A small network was shown many inputs. Here are its activations along a few directions, one row for each input.
In each table, some parts of the input vary, and every possible input appears once, in random order.
Descriptions start from the smaller parts, as in this example, which fits no table here: one of 4 places along a line, together with either a single point or one of 9 places along a line or (one of 2 separate values, together with one of 8 places around a ring).
Shared parts are said once, and a part with two or three values counts as separate values.

Rows:
row 1: [-16 -13 -26  17 -12 -17 -46  82 -39  91  14  29  79  76 -60]
row 2: [ 22  37 -10 -14 -16  16  21 -31  12 -25  18 -14 -30   7  16]
row 3: [-45 -50  46 -34 -36  48 -63 100  -2  38  17  37  22  38 -46]
row 4: [ 16  29 -39  37  17 -32   1 -28  -2 -14 -11  12  47 -18  -3]
row 5: [ 16  33 -14  12 -30  10  30 -20  30 -32  21 -34 -29  14   5]
row 6: [-31 -17  36 -11   6  19   3 -16 -11 -29 -20   1 -26 -50  16]
row 7: [ 32  -1  14 -25  22  -1  31 -46   3  13   2  -8 -55  12  24]
row 8: [-20   2  25  -2 -22  18 -16 -12  -5 -53 -12  -4 -13 -48  14]
row 9: [ -9 -40  41 -24  20   1   4 -10 -16 -25 -36   1 -41 -44  18]
row 10: [-13  -6   7 -47 -43  23 -34  76  10  78  47  15   1 109 -14]
row 11: [ 14  16   1 -20  14  20  33 -37   9   6  12 -14 -43   3  25]
row 12: [ 16  18 -55  63  11 -33   7  -3  20 -15 -15  -9  43 -16  -5]
row 13: [  6  10 -23  22  46 -31  16 -37 -10   7 -10   5  37 -20  -2]
row 14: [-17  -9  12  11 -35  13  -7   8  19 -52  -8 -28 -11 -50  10]
row 15: [ 28 -10 -15  16  59 -52  21 -27 -19  13 -20   9  22 -15   2]
- The inputs of row 2 and row 4 match in every part but one. If row 5 is changed in the same way as row 2 into row 4, which row does it become? => row 12
- What is each input in this table made of? => one of 3 separate values, together with either a single point or one of 4 places along a line
- List by row number the other rows that have the choice among 3 separate values in common with row 9. => row 3, row 6, row 8, row 14
- Change only the choice among 3 separate values in row 1. List by row number the other rows that result. => row 3, row 10

Rows:
row 16: [  4   5 -23  31   0 -24  -3   4  -1  -5  -6  -4  29  -6 -10]
row 17: [  6   6  -2 -11  16   2   7 -10  -3  21   7   8  -3  17   4]
row 18: [  2   8   1 -13 -18  12  -6  16   1   6  12  -1  -7  19   0]
row 19: [-11  -2   2   3 -14   7 -16  21   2 -15  -3   4  15 -11  -7]
row 20: [  3   3   6 -18  -9  12  -4  11   5   7  11   3  -8  18   2]
row 21: [ 4 11 -6 -7  6  2  5 -5 -6 20  8  3 -1 17  3]
row 22: [ -9  -8   9  -4  -4   3 -12  14 -10  -6  -8   6   6 -13  -3]
row 23: [ -8  -8  15 -18 -21  17  -5  16   4  11  13  -5 -21  22  -1]
row 24: [ -5 -16  23 -27  -4  15   0   7   5  16  10   2 -26  21   2]
row 25: [ 17  13 -23  13   3 -14   8  -3  10  12   9  -3  11  24  -6]
row 26: [ -6 -16  17 -13  11   2  -8   5  -9  -2 -10  13   0 -14   0]
row 27: [-21 -12  11   4 -26  12 -19  25   0 -11  -1  -4   1  -7 -10]
row 28: [-16 -27  28 -13   1   8 -10   7  -5   0  -8   8 -11 -10  -4]
row 29: [ 19   2 -12   1  23 -17  14 -15   2  21   3   4   0  22   0]
row 30: [-19 -19  19  -4 -14   9 -15  17  -6  -4  -5   1  -6  -9  -7]
row 31: [ -8 -11  12  -8   2   2 -10  10 -12  -3 -10   8   2 -14  -1]
row 32: [  7  -3 -15  22  16 -24   1  -6  -1   0  -9   3  24  -8  -8]
row 33: [ 17  10 -20  10   6 -16  10  -6   1  17   6  -4   6  23  -3]
row 34: [-20 -16  15   0 -20  11 -17  21  -3  -8  -3  -2  -2  -8  -9]
row 35: [ -7 -11  19 -22 -14  15  -3  12   1  14  11  -3 -24  21   0]
row 36: [-17 -24  24  -9  -5   9 -12  12  -2  -3  -6   6  -8  -9  -6]
row 37: [ -8  -2   8 -11 -30  20 -10  23  16   4  18  -7 -12  23  -6]
row 38: [ -6  -5   2   2  20  -7  -2  -7 -17   8 -11  10  12 -15  -1]
row 39: [ -8   1  -5   9  10  -4  -5   0  -6   0  -6   8  21 -13  -4]
row 40: [  3  19 -17   5 -11   7  -1   5   8  10  15   0  11  19  -3]
row 41: [  3   1   9 -21  -5   9  -1   8  -4  12   8   3 -13  17   4]
row 42: [-11  10 -13  18  -6  -3  -9  10  -6  -4  -4   1  27 -11  -7]
row 43: [ -7  -1  -2   6  13  -6  -4  -3 -14   5  -9   8  16 -14  -2]
row 44: [-10   6 -10  14   0  -4  -7   6  -9  -1  -5   3  23 -12  -5]
row 45: [ 16  17 -28  18  -7 -14   6   1   7  11  10  -8  13  24  -7]
row 46: [  1  11  -3  -9 -25  13  -8  19   4   3  14  -3  -3  19  -1]
row 47: [-10  -5   5  -1  -8   5 -14  17  -1 -11  -5   6  11 -12  -5]
row 48: [  8  -7 -11  18  23 -25   3 -10  -4   3 -11   5  20  -9  -7]
row 49: [  3  16 -13   1  -4   6   1   2   5  13  13   2   8  19  -2]
row 50: [  23   23    6   23   32  -11   60 -109   16 -105  -43  -39  -59 -110
   63]
row 51: [ -8  -6  12 -15 -24  19  -7  19  13   7  16  -5 -16  23  -4]
row 52: [ 19   6 -15   5  16 -16  12 -11   5  18   5   1   4  23  -2]
row 53: [  5  -4  13 -26   4   9   1   3  -1  13   7   8 -15  17   5]
row 54: [  6   0 -18  26  10 -23  -1  -2   2  -3  -7   1  27  -7 -10]
row 55: [ 4 13 -9 -3  2  5  3 -2  3 16 11  4  4 18  0]
row 56: [  38   33   -2    8   29    2   74 -110   20  -92  -24  -46  -72  -83
   62]
row 57: [  8  -9  -8  15  26 -27   5 -13 -13   8 -14   5  15 -10  -5]
- What is each input in this table made of? => one of 2 separate values, together with either a single point or (one of 4 places along a line, together with one of 5 places along a line)
- The inputs of row 52 and row 48 match in every part but the choice among 2 separate values. If row 46 is changed in the same way as row 52 into row 48, which row does it become? => row 19
- The inputs of row 39 and row 55 match in every part but the choice among 2 separate values. If row 43 is changed in the same way as row 39 into row 55, which row does it become? => row 21
- Change only the place on the line of 4 in row 45. List by row number the other rows that result. => row 37, row 40, row 46
- Change only the place on the line of 5 in row 32. List by row number the other rows that result. => row 16, row 48, row 54, row 57
- Change only the choice among 2 separate values in row 25. List by row number the other rows that result. => row 54
